A =
[[ 49 127 120 115  68  54 130 121 118 120]
 [134  74  82  86 130 124  81  86  77  83]
 [152 110 104 109 138 127  99 115 106 108]
 [138  99  91 105 129 112 100 100 109  99]
 [ 76  89  90  95 112  71 109  96  91  90]
 [ 83 131 127 135 113  86 135 126 132 131]]
Indices start at 0.
row 0 col 0: 49
row 2 col 8: 106
row 5 col 6: 135
row 4 col 2: 90
row 2 col 5: 127
row 2 col 1: 110
row 4 col 3: 95
row 4 col 4: 112
row 4 col 6: 109
row 5 col 0: 83
row 3 col 7: 100
row 1 col 2: 82
row 0 col 7: 121
row 1 col 4: 130
row 5 col 9: 131
row 4 col 0: 76
row 1 col 1: 74
row 1 col 0: 134
row 2 col 9: 108
row 0 col 3: 115
row 5 col 2: 127
row 2 col 0: 152
row 3 col 6: 100

B =
79,95,126,88,78,128,93,107,103,109,113,112
116,90,96,93,100,69,125,110,109,105,91,114
112,105,94,103,110,97,87,98,96,81,105,82
110,95,94,108,101,100,100,98,99,93,97,102
107,100,100,98,98,104,98,102,100,97,101,97
97,113,83,113,125,94,114,87,87,109,85,85
63,140,67,141,130,137,138,62,61,142,58,57
B[0, 0]	79
B[2, 10]	105
B[3, 10]	97
B[3, 9]	93
B[:, 7]	[107, 110, 98, 98, 102, 87, 62]
B[1]	[116, 90, 96, 93, 100, 69, 125, 110, 109, 105, 91, 114]
B[0, 10]	113
B[:, 3]	[88, 93, 103, 108, 98, 113, 141]
B[2]	[112, 105, 94, 103, 110, 97, 87, 98, 96, 81, 105, 82]
B[0, 1]	95
B[2, 2]	94
B[4, 11]	97
B[3, 6]	100
B[:, 4]	[78, 100, 110, 101, 98, 125, 130]
B[:, 1]	[95, 90, 105, 95, 100, 113, 140]
B[0, 2]	126
B[0, 8]	103
B[4, 5]	104
B[0, 4]	78
B[3, 1]	95
B[3, 4]	101
B[4, 4]	98
B[5, 0]	97

m =
144,75,91,88,101,91,89,120,89,77,84,131,107,153,81,81
74,103,90,83,90,94,91,57,97,94,92,73,122,126,88,87
79,146,123,136,124,124,124,120,113,137,127,91,89,59,138,135
95,72,78,73,82,83,80,69,81,76,82,71,128,146,80,73
121,48,72,64,75,69,72,85,80,72,67,113,94,138,55,63
m[0][0] = 144
m[3][13] = 146
m[:, 11] = [131, 73, 91, 71, 113]
m[:, 15] = [81, 87, 135, 73, 63]
m[2] = [79, 146, 123, 136, 124, 124, 124, 120, 113, 137, 127, 91, 89, 59, 138, 135]
m[:, 10] = [84, 92, 127, 82, 67]
m[1][11] = 73
m[2][11] = 91
m[0][12] = 107
m[1][8] = 97
m[0][15] = 81
m[4][12] = 94
m[3] = [95, 72, 78, 73, 82, 83, 80, 69, 81, 76, 82, 71, 128, 146, 80, 73]
m[0] = [144, 75, 91, 88, 101, 91, 89, 120, 89, 77, 84, 131, 107, 153, 81, 81]
m[0][5] = 91
m[1][3] = 83
m[1][9] = 94
m[:, 6] = [89, 91, 124, 80, 72]
m[0][11] = 131
m[1][14] = 88
m[4] = [121, 48, 72, 64, 75, 69, 72, 85, 80, 72, 67, 113, 94, 138, 55, 63]
m[1][2] = 90
m[4][14] = 55
m[1][12] = 122
m[3][1] = 72

grid =
76; 95; 51; 110; 66; 85; 113
84; 119; 138; 52; 127; 124; 80
85; 113; 84; 119; 138; 52; 127
95; 51; 110; 66; 85; 113; 84
66; 85; 113; 84; 119; 138; 52
119; 141; 76; 95; 51; 110; 66
113; 84; 119; 138; 52; 127; 124
141; 76; 95; 51; 110; 66; 85
110; 66; 85; 113; 84; 119; 138
51; 110; 66; 85; 113; 84; 119
grid[0,0] -> 76
grid[:, 0] -> [76, 84, 85, 95, 66, 119, 113, 141, 110, 51]
grid[4] -> [66, 85, 113, 84, 119, 138, 52]
grid[0,2] -> 51
grid[:, 2] -> [51, 138, 84, 110, 113, 76, 119, 95, 85, 66]
grid[7,3] -> 51
grid[8,5] -> 119
grid[2,4] -> 138
grid[6,3] -> 138
grid[0,3] -> 110
grid[:, 6] -> [113, 80, 127, 84, 52, 66, 124, 85, 138, 119]
grid[2,2] -> 84
grid[3,0] -> 95
grid[8,3] -> 113
grid[1] -> [84, 119, 138, 52, 127, 124, 80]
grid[:, 5] -> [85, 124, 52, 113, 138, 110, 127, 66, 119, 84]
grid[4,1] -> 85
grid[1,2] -> 138
grid[7,1] -> 76
grid[2,5] -> 52
grid[5,6] -> 66
grid[8,4] -> 84
grid[5,5] -> 110
grid[5,0] -> 119
grid[3] -> [95, 51, 110, 66, 85, 113, 84]
grid[0,6] -> 113
grid[1,4] -> 127
grid[7] -> [141, 76, 95, 51, 110, 66, 85]

M =
122; 82; 115; 100; 83
122; 93; 112; 99; 61
122; 106; 57; 147; 85
122; 84; 120; 79; 120
122; 70; 152; 99; 104
122; 67; 125; 136; 92
123; 82; 110; 114; 66
123; 87; 121; 68; 125
M[0][-5] = 122
M[-8] = [122, 82, 115, 100, 83]
M[:, 2] = [115, 112, 57, 120, 152, 125, 110, 121]
M[6][3] = 114
M[3][1] = 84
M[-8][2] = 115
M[-1][4] = 125
M[6][-3] = 110
M[5] = [122, 67, 125, 136, 92]
M[2][-3] = 57
M[7][-2] = 68
M[-6][3] = 147
M[4][-3] = 152
M[-4][-5] = 122
M[0][-1] = 83
M[:, -4] = [82, 93, 106, 84, 70, 67, 82, 87]
M[-8][1] = 82
M[7][1] = 87

X = 112; 56; 54; 123
X[0] = 112
X[3] = 123
X[1] = 56

data =
118; 68; 78; 138; 71; 88; 97; 63; 103; 62; 51; 88
68; 77; 99; 128; 85; 123; 62; 69; 62; 111; 113; 83
71; 64; 91; 129; 84; 120; 65; 75; 78; 85; 124; 52
69; 126; 122; 90; 101; 132; 89; 114; 79; 135; 114; 123
129; 122; 101; 80; 83; 99; 143; 125; 122; 115; 66; 142
52; 60; 100; 150; 86; 131; 45; 50; 46; 84; 125; 66
123; 68; 71; 120; 95; 69; 107; 78; 111; 58; 69; 76
116; 77; 74; 118; 106; 77; 100; 73; 105; 73; 77; 78
72; 119; 115; 84; 94; 122; 91; 107; 91; 136; 112; 114
60; 84; 107; 122; 80; 136; 50; 69; 59; 116; 107; 79
135; 112; 86; 70; 72; 83; 140; 124; 137; 110; 66; 143
81; 119; 111; 72; 103; 113; 92; 110; 81; 123; 113; 108
119; 71; 69; 125; 79; 78; 102; 72; 109; 63; 68; 90
71; 137; 126; 81; 96; 132; 98; 111; 76; 136; 114; 126
118; 76; 76; 139; 64; 96; 104; 68; 105; 66; 63; 100
63; 134; 122; 70; 108; 137; 93; 122; 77; 141; 126; 120
data[0][0] => 118
data[-6][6] => 140
data[:, 5] => [88, 123, 120, 132, 99, 131, 69, 77, 122, 136, 83, 113, 78, 132, 96, 137]
data[15][9] => 141
data[10][7] => 124
data[:, -5] => [63, 69, 75, 114, 125, 50, 78, 73, 107, 69, 124, 110, 72, 111, 68, 122]
data[-4][0] => 119
data[-2] => [118, 76, 76, 139, 64, 96, 104, 68, 105, 66, 63, 100]
data[-8][2] => 115
data[:, -6] => [97, 62, 65, 89, 143, 45, 107, 100, 91, 50, 140, 92, 102, 98, 104, 93]
data[7][-12] => 116
data[-9][-9] => 118
data[-9][10] => 77
data[7][-10] => 74
data[:, 10] => [51, 113, 124, 114, 66, 125, 69, 77, 112, 107, 66, 113, 68, 114, 63, 126]
data[2][-12] => 71
data[:, 3] => [138, 128, 129, 90, 80, 150, 120, 118, 84, 122, 70, 72, 125, 81, 139, 70]
data[3][4] => 101
data[2][-5] => 75
data[2] => [71, 64, 91, 129, 84, 120, 65, 75, 78, 85, 124, 52]
data[2][-11] => 64
data[-9][9] => 73
data[11][4] => 103
data[:, 1] => [68, 77, 64, 126, 122, 60, 68, 77, 119, 84, 112, 119, 71, 137, 76, 134]
data[-6][-8] => 72
data[13][3] => 81
data[5] => [52, 60, 100, 150, 86, 131, 45, 50, 46, 84, 125, 66]
data[-9] => [116, 77, 74, 118, 106, 77, 100, 73, 105, 73, 77, 78]
data[0][9] => 62
data[:, -10] => [78, 99, 91, 122, 101, 100, 71, 74, 115, 107, 86, 111, 69, 126, 76, 122]
data[4] => [129, 122, 101, 80, 83, 99, 143, 125, 122, 115, 66, 142]
data[-15][5] => 123
data[-5][9] => 123
data[-10][8] => 111
data[-6][1] => 112
data[-5][0] => 81
data[0][-10] => 78
data[:, 0] => [118, 68, 71, 69, 129, 52, 123, 116, 72, 60, 135, 81, 119, 71, 118, 63]

arr =
98; 72; 111; 74; 89
139; 54; 93; 47; 41
95; 98; 103; 99; 103
100; 87; 121; 103; 89
84; 102; 100; 101; 98
Rows and columns are counted from 0.
row 0 col 0 => 98
row 4 col 1 => 102
row 4 col 3 => 101
row 3 col 3 => 103
row 0 col 1 => 72
row 4 col 2 => 100
row 4 col 0 => 84
row 3 col 2 => 121
row 1 col 0 => 139
